Each row below holds a small network's activations on one input, seen along a few directions.
Each table varies a few parts of the input and shows all the possible inputs, shuffled.
Descriptions start from the smaller parts, as in this example, which fits no table here: one of 5 places around a ring, together with either a single point or one of 9 places around a ring or (one of 3 separate values, together with one of 6 places along a line).
Shared parts are said once, and a part with two or three values counts as separate values.
(in the rows, 128 means zero)

Other details of the inputs shift rows strongly along two fixed directions, in all tables alike. That doesn't count.

Table:
R1: [ 48 117 209 160 141 135 145 171  97 143 102  99 198]
R2: [233  80 159 127  93  73 135 120 108 135 172 221 121]
R3: [201  70 191 143 104  92 141 143 139 163 129 201 141]
R4: [ 77 193  61  96  98 181  85 113 178 136  90  95 144]
R5: [ 64 139 172 157 180 116 138 147  70  75 173 109 152]
R6: [230  75  37 112 112 161 158 120 202 177  87 110  25]
R7: [ 44 142  52 105 107 206 105 143 160 157  60  97 145]
R8: [184  78 177 110 141 111 163 163 113 201 119 185 173]
R9: [ 90 185 188 140 126  88 115 124  81  83 170 104 189]
R10: [ 76 207  51 101 122 152  89  76 154 105 113 103  93]
R11: [ 67 133 192 142 119 115 101 170  95 103 147 107 205]
R12: [104 108 173 154 167 117 136 188  78  98 153  21 156]
R13: [231  84 179 145  96  73 148 105 124 132 153 215 113]
R14: [237  67 155 123 166  86 172 157 115 166 156 108 123]
R15: [ 65 183  65 124 109 165  92  71 165  90  98 105  72]
R16: [ 73 165 174 147 192 103 148 135  77  90 170 102 163]
R17: [ 61 173  47 132 142 189 127  85 169  94  95  99  69]
R18: [220 105  22  86  91 141 107  73 181 157 115 220  23]
Description of these inputs: one of 3 separate values, together with either a single point or one of 5 places along a line.
Q: Changing only the choice among 3 separate values turns R5 into R17. The same change can be made to R2. Which row results?
A: R13
Q: Change only the choice among 3 separate values in R12. List by row number the other rows that result.
A: R6, R14

Table:
R19: [142 122 137 132 125 117 131 119 125 123 138 161 123]
R20: [ 63 155 165 144 136 131 120 152 106 106 132  66 178]
R21: [148 105 141 127 122 123 132 141 131 144 122 134 132]
R22: [146 111 133 134 138 122 143 131 124 130 134 140 116]
R23: [152 110 136 131 132 117 134 130 125 130 135 130 115]
R24: [152 114 129 125 138 118 136 133 121 133 138 135 122]
R25: [142 110 139 125 132 126 139 137 128 152 120 144 136]
R26: [105 155  53 111 124 171 118 103 166 133  96 109  89]
R27: [148 109 134 122 128 126 133 144 126 148 126 138 138]
R28: [147 122 139 130 118 110 124 120 124 124 137 151 121]
R29: [103 169  31 109 110 183 106  97 179 124  92  83  86]
R30: [ 29 157 174 153 146 138 122 154  93  94 131  62 186]
R31: [147 125 133 123 124 112 125 122 122 127 143 155 127]
R32: [141 127 139 126 130 114 130 117 125 129 136 162 125]
R33: [154 129 137 127 117 111 127 119 125 125 141 147 127]
Q: Describe the family of inputs behind these rows.
A: one of 3 separate values, together with one of 5 places around a ring
Q: Change only the place on the ring of 5 in R21. List by row number the other rows that result.
A: R20, R25, R27, R30
Q: Change only the choice among 3 separate values in R32. List by row number the other rows that result.
A: R25, R26

Table:
R34: [169 106 103 119 122 132 138 126 147 150 116 145 102]
R35: [161 110 112 119 121 134 138 124 145 153 114 161 113]
R36: [ 90 163  97 124 119 148 110 108 142 112 116 102 121]
R37: [121 126 179 140 141  99 131 139 101 112 153 130 149]
R38: [ 98 144 101 120 119 156 115 127 142 128 108  98 132]
R39: [121 116 176 138 142 107 135 155 102 130 142 120 163]
R40: [ 87 161  94 124 121 152 112 113 140 109 121 105 123]
R41: [ 97 144  99 121 122 153 117 129 142 133 109 101 131]
R42: [ 85 161 100 123 121 149 110 111 142 111 117 102 119]
R43: [ 91 145 104 130 120 156 118 126 142 121 110  93 127]
R44: [ 92 163  96 126 119 149 112 109 140 111 119 104 123]
R45: [124 129 178 142 140  98 131 136 100 112 151 129 152]
R46: [162 120 113 118 118 123 129 115 142 139 127 158 103]
R47: [126 116 174 141 153 108 142 150  99 124 147 113 152]
R48: [120 124 177 142 142 101 130 138  97 112 152 132 149]
R49: [160 117 112 120 119 124 128 115 137 139 126 159 103]
R50: [ 91 147  95 125 126 156 119 124 143 121 109  89 122]
R51: [124 113 176 143 147 106 140 152 102 121 144 114 153]
R52: [122 127 175 141 141 102 133 140  99 110 156 132 153]
R53: [168 121 110 119 116 122 130 112 142 140 125 158 104]
R54: [168 109 104 118 129 133 140 126 143 151 120 143 103]
R55: [166 105 111 123 117 133 136 128 145 150 117 148 108]
R56: [ 82 160 100 125 122 150 108 111 136 110 117 102 121]
R57: [124 115 178 137 139 110 134 153 102 127 142 119 164]
R58: [166 119 106 118 118 127 132 116 142 138 130 162 105]
R59: [ 92 149  97 124 133 156 122 124 139 123 113  88 123]
R60: [ 82 159  96 126 123 151 110 113 136 108 118 104 123]
R61: [125 129 176 143 139 100 133 137  99 110 154 130 154]
R62: [120 123 174 142 142 102 132 140  96 110 153 133 151]
R63: [163 116 108 120 120 125 130 116 137 137 128 162 105]
R64: [171 105 108 114 116 134 133 129 146 156 115 152 113]
R65: [ 85 150 104 126 125 157 120 122 141 125 107 105 132]
R66: [123 113 178 146 140 109 137 152 103 122 143 118 156]
R67: [117 118 180 142 144 110 139 148 103 126 140 130 161]
R68: [246  79 113 113 112 102 149 112 148 168 134 215  86]
R69: [169 106 105 115 118 132 134 130 146 160 115 153 112]
Q: Describe the family of inputs behind these rows.
A: one of 3 separate values, together with either a single point or one of 5 places along a line or one of 6 places around a ring
Q: Start at R59 and move only the place on the line of 5, one step at a time. The first step leads to R50. Which rows follow, in order?
A: R43, R38, R41

Table:
R70: [140 149  77 110 128 134 121  97 142 125 119 117  83]
R71: [108 127 190 143 129 101 119 134 110 114 139 129 158]
R72: [106 133  79 114 128 162 111 117 155 133 105 136 106]
R73: [ 39 149 212 156 136 107 102 155  81  80 152  81 199]
R74: [ 81 152  80 124 121 171 125 111 158 132  91 124 101]
R75: [156 105 149 144 132 110 149 129 124 127 135 138  99]
R76: [191  98 135 138 133 110 155 116 129 133 136 151 104]
R77: [136 116 132 123 143 127 133 121 138 143 120 161 116]
R78: [144 117 111 137 127 135 134 122 127 115 134 118 113]
R79: [ 93 159  66 102 127 159 107 112 137 129 113 121 116]
R80: [181 115 141 120 144 107 152 127 130 150 144 177 126]
R81: [172  74 167 136 136 103 155 151 109 149 142 191 129]
R82: [168  96 113 134 119 126 138 130 137 133 130 146  87]
R83: [166 112 129 121 137 100 130 128 106 123 153 136 112]
R84: [183  96 142 132 138 105 138 119 136 138 136 154  92]
R85: [213  97 190 131 123  72 148 135 116 150 162 192 146]
R86: [ 93 127 165 146 148 126 139 145  92 109 145 121 170]
R87: [164  79 158 127 147 118 158 169 118 158 131  89 142]
R88: [ 84 187  54 110  93 176  88 107 170 115 108  94 124]
R89: [ 93 152  54 117  83 177 100 110 174 125  86 120  99]
R90: [ 45 148 196 144 137 139 119 184  93 117 117  34 213]
R91: [172  98 113 126 130 122 125 124 141 132 133 144  90]
R92: [ 66 173  67 123  90 178 103 101 173 120  82 101 104]
R93: [136 136 106 116 136 135 130 130 135 133 137 144 131]
R94: [ 43 176 209 146 138  96 110 139  68  87 156  80 197]
R95: [173  97 152 134 107 111 134 132 121 137 138 170 146]
R96: [109 123  79 113 136 170 132 152 156 177  80  85 136]
R97: [144 158  65 115 126 148 124 102 167 122 118 109  88]
R98: [209 106  92 114 126 117 138 122 149 140 145 158  90]
R99: [ 86 138 212 160 132  99 134 140  85  99 150 108 191]
R100: [110 146  79 121 127 166 132 103 154 135 100 133 112]
R101: [ 36 184 143 130 119 132  89 131  97  89 137  73 175]
R102: [183 102 165 117 148  86 152 128  99 155 150 191 129]
Q: Changing only one part turns R84 into R71. The same change can be made to R97. Which row results?
A: R85
Q: Describe the family of inputs behind these rows.
A: one of 3 separate values, together with either a single point or (one of 2 separate values, together with one of 5 places around a ring)
Q: Start at R79 and move only the place on the ring of 5, one step at a time. The first step leads to R72. Which rows follow, in order?
A: R81, R86, R93
